Each row below holds a small network's activations on one record, seen along a few directions.
After each row come some of the record's fields: KILA, LIVID, TELU, LAFE.
A field that a record lacks is written none.
Other fields move the rows too, some of them a lot.
(in the rows, 500 means zero)
Random noise pushes rows far along 7 fixed directions. That doesn't count. These rows show it; they differ only by the noise:
424 658 630 554 709 540 645 395 497 416 327 337 358 560 653 677 447 705 468 524
358 405 479 545 591 488 495 477 552 520 458 472 353 618 490 539 524 611 462 459
684 552 673 440 479 434 526 593 574 673 490 501 543 531 461 566 389 498 621 725
424 420 403 403 607 481 323 307 511 413 633 612 251 372 482 512 670 591 354 444
375 436 608 423 745 400 563 344 380 429 328 425 504 514 514 583 588 628 584 342
281 316 561 415 691 368 569 360 402 435 345 458 515 559 503 483 625 564 581 219
340 194 376 431 261 496 447 538 563 380 448 549 449 544 397 424 394 547 616 494
436 226 661 317 592 427 701 481 405 491 391 500 543 492 438 528 622 479 708 275
432 486 536 425 363 365 470 460 582 472 431 504 568 542 570 361 362 469 561 514

501 703 596 453 493 509 633 445 429 341 305 428 561 418 646 557 338 603 546 568 -> KILA: kisu / LIVID: vutiz / TELU: zasut / LAFE: leveb
575 344 426 519 319 544 523 657 615 528 584 602 466 522 472 453 449 402 575 520 -> KILA: kisu / LIVID: nulam / TELU: movad / LAFE: dogab
509 575 407 576 229 523 417 578 680 497 616 557 465 523 606 350 380 438 443 580 -> KILA: kisu / LIVID: sabos / TELU: lopi / LAFE: none
378 567 286 640 394 482 204 494 581 471 482 509 492 564 494 435 316 624 404 643 -> KILA: kisu / LIVID: sabos / TELU: rap / LAFE: none
668 597 526 405 369 471 373 510 478 480 533 575 528 313 387 536 413 522 586 750 -> KILA: kisu / LIVID: vutiz / TELU: lopi / LAFE: leveb
426 457 553 477 440 322 477 519 516 645 391 540 648 551 463 362 394 500 565 431 -> KILA: kisu / LIVID: vutiz / TELU: rap / LAFE: zes
551 470 457 574 486 591 427 640 680 658 614 497 348 671 345 631 416 561 463 779 -> KILA: feb / LIVID: vutiz / TELU: rap / LAFE: leveb
521 577 668 407 378 407 715 534 600 584 480 494 565 462 652 329 398 338 523 437 -> KILA: kisu / LIVID: vutiz / TELU: sop / LAFE: leveb
609 477 565 544 629 538 612 656 491 790 593 504 413 620 411 622 617 476 459 544 -> KILA: kisu / LIVID: nulam / TELU: zasut / LAFE: geso
680 591 459 595 458 568 396 531 579 419 472 518 543 447 573 621 359 542 621 704 -> KILA: kisu / LIVID: nulam / TELU: nuvaz / LAFE: dogab
547 585 592 485 409 603 763 541 485 413 490 471 437 380 660 472 455 482 451 447 -> KILA: kisu / LIVID: sabos / TELU: movad / LAFE: none
394 541 430 544 523 483 360 411 474 429 447 437 489 541 527 510 442 592 455 541 -> KILA: kisu / LIVID: sabos / TELU: rap / LAFE: none
392 783 520 718 735 350 400 432 609 657 453 437 431 684 640 471 505 615 321 478 -> KILA: kisu / LIVID: vutiz / TELU: lopi / LAFE: leveb
724 406 573 360 482 582 474 561 505 548 581 602 387 333 341 673 529 543 606 694 -> KILA: kisu / LIVID: vutiz / TELU: rap / LAFE: leveb
712 769 548 569 427 531 426 457 738 603 677 585 373 440 634 464 420 481 308 713 -> KILA: feb / LIVID: vutiz / TELU: nuvaz / LAFE: zes
429 534 402 612 449 541 461 590 538 631 510 562 366 548 424 484 427 631 342 592 -> KILA: kisu / LIVID: vutiz / TELU: zasut / LAFE: zes
509 426 570 618 574 537 618 546 459 543 343 467 484 519 485 598 496 648 573 470 -> KILA: kisu / LIVID: vutiz / TELU: nuvaz / LAFE: zes
607 755 562 323 383 514 512 298 571 321 684 620 302 157 724 417 550 425 325 523 -> KILA: kisu / LIVID: vutiz / TELU: lopi / LAFE: leveb
482 769 708 269 497 405 656 205 411 319 461 566 534 216 797 300 545 385 366 263 -> KILA: kisu / LIVID: vutiz / TELU: zasut / LAFE: zes
623 767 545 602 638 488 353 430 576 499 437 396 526 558 594 626 341 603 547 754 -> KILA: kisu / LIVID: nulam / TELU: sop / LAFE: dogab
605 431 609 571 747 445 496 618 599 852 607 555 388 600 391 576 658 477 469 469 -> KILA: kisu / LIVID: vutiz / TELU: sop / LAFE: leveb
672 619 614 458 540 551 581 615 447 597 532 434 590 515 478 596 559 385 477 602 -> KILA: feb / LIVID: sabos / TELU: zasut / LAFE: none
402 263 221 742 417 544 283 650 646 699 656 663 217 639 320 441 575 643 284 543 -> KILA: kisu / LIVID: vutiz / TELU: movad / LAFE: zes
483 303 488 529 539 548 613 624 359 509 454 479 529 495 395 544 603 507 573 375 -> KILA: kisu / LIVID: sabos / TELU: movad / LAFE: none
559 651 470 476 597 465 454 396 464 412 551 510 538 388 630 435 583 506 400 406 -> KILA: feb / LIVID: sabos / TELU: movad / LAFE: none
505 415 434 449 494 528 513 474 434 471 655 628 417 329 542 375 713 417 371 332 -> KILA: kisu / LIVID: sabos / TELU: movad / LAFE: none
438 342 633 561 622 358 563 612 502 794 374 466 569 724 364 523 499 571 606 439 -> KILA: kisu / LIVID: vutiz / TELU: rap / LAFE: zes
548 548 593 579 610 542 652 564 507 515 425 407 459 594 533 611 446 537 559 519 -> KILA: kisu / LIVID: nulam / TELU: movad / LAFE: dogab
595 425 715 480 645 445 709 632 639 831 723 560 406 655 525 453 745 242 512 325 -> KILA: kisu / LIVID: nulam / TELU: lopi / LAFE: dogab
547 438 442 455 321 500 530 535 543 483 545 531 633 471 525 353 501 298 544 428 -> KILA: feb / LIVID: nulam / TELU: nuvaz / LAFE: geso
421 488 498 457 775 461 484 395 381 492 506 491 454 450 400 584 769 533 443 328 -> KILA: feb / LIVID: vutiz / TELU: lopi / LAFE: leveb
509 654 462 602 432 485 381 503 484 437 400 442 610 504 539 519 373 579 555 617 -> KILA: kisu / LIVID: sabos / TELU: lopi / LAFE: none
406 550 415 594 420 418 455 411 529 383 380 481 657 520 704 351 398 465 539 355 -> KILA: kisu / LIVID: nulam / TELU: nuvaz / LAFE: geso
487 298 421 651 425 517 451 640 633 684 607 630 381 578 445 401 574 484 425 447 -> KILA: kisu / LIVID: vutiz / TELU: nuvaz / LAFE: zes
461 463 576 430 582 588 639 490 235 348 273 383 573 442 387 660 465 669 651 522 -> KILA: kisu / LIVID: sabos / TELU: zasut / LAFE: none
491 611 485 596 662 447 432 445 422 512 473 469 529 504 552 483 557 560 417 436 -> KILA: kisu / LIVID: sabos / TELU: movad / LAFE: none
555 494 374 579 305 595 383 586 676 548 633 528 392 540 502 460 365 473 461 672 -> KILA: kisu / LIVID: nulam / TELU: sop / LAFE: geso
567 655 506 600 414 629 639 583 487 407 421 437 500 430 640 541 363 558 482 570 -> KILA: kisu / LIVID: sabos / TELU: movad / LAFE: none
475 587 566 287 608 205 363 355 311 502 486 488 834 469 442 366 589 341 522 500 -> KILA: feb / LIVID: vutiz / TELU: zasut / LAFE: leveb

Which values does each new row have?
377 395 346 632 593 547 471 558 391 486 482 426 645 596 438 510 613 467 492 446 -> KILA: feb / LIVID: sabos / TELU: nuvaz / LAFE: none
755 527 652 500 834 465 515 450 418 713 582 658 471 283 504 641 809 535 479 385 -> KILA: kisu / LIVID: vutiz / TELU: nuvaz / LAFE: zes
552 539 393 538 486 479 329 454 498 455 561 600 482 347 528 464 541 502 425 570 -> KILA: kisu / LIVID: vutiz / TELU: nuvaz / LAFE: leveb
563 297 488 573 387 605 586 677 470 461 396 484 625 515 441 549 430 506 731 495 -> KILA: kisu / LIVID: sabos / TELU: nuvaz / LAFE: none
394 689 401 664 674 394 267 459 464 633 494 461 531 659 491 457 495 579 312 552 -> KILA: kisu / LIVID: sabos / TELU: zasut / LAFE: none
566 406 744 348 341 429 837 594 450 475 434 496 723 443 647 294 486 263 684 271 -> KILA: kisu / LIVID: sabos / TELU: movad / LAFE: none
184 263 507 544 764 442 570 376 325 350 162 375 577 607 442 544 588 654 669 156 -> KILA: kisu / LIVID: vutiz / TELU: sop / LAFE: leveb
480 559 467 426 337 550 399 360 640 399 624 609 248 356 576 419 431 547 318 555 -> KILA: kisu / LIVID: vutiz / TELU: rap / LAFE: zes
462 547 483 492 437 428 402 423 617 565 596 507 445 588 583 402 456 422 413 519 -> KILA: kisu / LIVID: nulam / TELU: rap / LAFE: geso
645 379 501 381 508 561 510 443 437 328 524 599 532 266 503 587 575 449 679 443 -> KILA: kisu / LIVID: nulam / TELU: nuvaz / LAFE: dogab
432 603 558 605 644 416 570 543 412 546 419 332 719 679 567 467 535 433 467 469 -> KILA: feb / LIVID: sabos / TELU: movad / LAFE: none
584 529 468 481 518 433 317 495 646 668 681 656 390 468 493 453 552 463 391 580 -> KILA: kisu / LIVID: vutiz / TELU: rap / LAFE: leveb
422 686 425 492 233 518 520 477 653 390 567 436 459 574 724 320 386 311 272 505 -> KILA: feb / LIVID: nulam / TELU: zasut / LAFE: geso
593 518 593 500 488 656 718 622 500 578 522 441 360 552 468 663 452 525 507 608 -> KILA: kisu / LIVID: nulam / TELU: zasut / LAFE: geso
572 596 421 635 357 516 290 598 654 635 636 594 466 553 469 416 437 461 429 668 -> KILA: kisu / LIVID: sabos / TELU: lopi / LAFE: none
509 551 408 735 439 582 445 617 554 404 301 410 522 567 545 639 279 694 576 705 -> KILA: kisu / LIVID: vutiz / TELU: nuvaz / LAFE: leveb
487 522 660 287 758 461 714 346 305 450 486 555 454 284 554 533 750 477 464 229 -> KILA: kisu / LIVID: vutiz / TELU: zasut / LAFE: leveb
476 507 503 414 411 726 762 530 463 323 598 387 344 467 586 638 555 401 379 535 -> KILA: feb / LIVID: nulam / TELU: zasut / LAFE: geso
379 444 461 571 631 648 632 508 493 439 454 434 265 610 510 653 567 603 432 431 -> KILA: kisu / LIVID: nulam / TELU: zasut / LAFE: dogab
